A small network was trained on made-up records. Each row is its average activation on records with the value named, seen along a few directions.
Values that are neighbours, or in one group, have similar rows; names and order tell nothing.
In the rows, zero is written as 128.

Other fields shift rows strongly along one fixed direction, in all tables alike. That doesn't count.

Values of F:
f4: [132 128 120 137 114 132 116 126 132 137 132 122 124 113 122 119 130 124]
f12: [150 115 116  75 132 139 139  99 128 128 131 131 123 131 106 144 124 132]
f11: [152  87 107  94 115 138 141 121 120 138 141 103 116 108 102 127 130 116]
f9: [133 130 140 144 129 134 120 137 129 135 132 121 134 124 129 121 127 127]
f6: [142 129 122  97 140 131 134 111 126 123 119 137 115 135 123 142 131 132]
f1: [ 87 186 145 218 123 119  80 135 138 131 131 156 147 127 162  96 143 143]
f7: [124 137 128 125 148 128 136 122 137 123 114 142 121 132 127 143 125 117]
f10: [ 69 196 148 212 139 107  98 154 146 107 115 169 145 147 177 123 132 143]
f8: [171  51 122  44 120 141 186 129 106 123 129  91 114 127  99 147 110 104]
f2: [139 108 131 101 134 132 156 145 119 122 115 118 122 142 119 142 116 110]
f3: [128 100 119 119 115 129 124 138 125 142 146 110 119 114 121 118 136 125]
f13: [107 153 149 178 138 116 120 149 133 131 130 137 140 124 153 110 135 137]
f5: [129 144 117 119 116 118 115 100 126 123 129 128 142 140 124 133 124 154]
F is arranged as a line.
Q: A walk along F starts at f3 and steps to its neighbour f11. Put f4, f1, f10, f2 in the order it reaches them.
A: f4, f1, f2, f10
Q: List every value one step from f6, in the order listed.
A: f12, f7

Values of B:
b6: [121 139 125 118 142 125 134 121 132 114 116 149 121 140 135 144 129 129]
b2: [140 107 129 120 121 136 139 137 123 136 134 106 125 121 114 124 120 116]
b4: [117 161 128 133 139 119 119 113 135 115 115 149 138 148 135 143 123 143]
b5: [142  99 124 109 108 128 130 127 119 139 143 106 131 118 120 117 130 132]
b7: [197  53 116  10 140 156 194 112 106 133 122  80  99 133  64 164 103  96]
b1: [ 87 163 144 192 130 114 106 152 139 120 124 156 139 131 168 113 137 134]
b3: [ 92 174 131 214 115 118  74 134 142 139 142 151 142 106 160  91 153 146]
B is arranged as a line.
Q: List every value one step from b1, in the order listed.
A: b2, b7
Q: List every value one step from b3, in the order listed.
A: b5

Values of M:
m2: [171  65 117  81 102 148 147 109 123 149 174  70 138  90  84 119 116 134]
m6: [127  78 118 103 129 143 135 138 126 150 138 120  94 118 115 119 130  99]
m7: [ 90 151 119 191 102 101  96 141 149 135 132 141 133  94 160 106 150 126]
m8: [191  50 129  27 143 155 211 132 107 134 109  69  98 138  64 166  84  75]
m1: [111 215 114 179 158 134  72 103 157 124 119 166 138 137 124 140 133 154]
m13: [162  90 119  92  82 116 109 112 109 173 146  71 140 118  98 106 131 139]
m4: [140 101 125  54 124 119 171 130 120  99 120 125 140 160 127 165 106 140]
m10: [ 93 166 160 190 148 133  96 169 147 136 129 167 121 117 169 108 157 116]
m12: [ 82 185 141 162 139  97 103 105 137  98 114 189 152 156 182 135 146 163]
m5: [ 88 225 126 202 155 101  77  97 152 106 112 194 144 138 177 126 148 182]
m11: [147 113 142 121 154 146 173 150 108 127 118 117 109 126 110 124 128  95]
m3: [119 126 141 128 139 125 153 153 120 100 108 124 132 163 137 151 103 119]
m9: [145 100 114 132  89 146 120 124 110 134 145 111 127 108 118  99 132 122]
M is arranged as a line.
Q: A walk along M starts at m1 and steps to its neighbour m5. Put m2, m13, m12, m9 in the order it reaches them.
A: m12, m9, m2, m13
Q: List every value one step from m6, in the order listed.
A: m7, m10
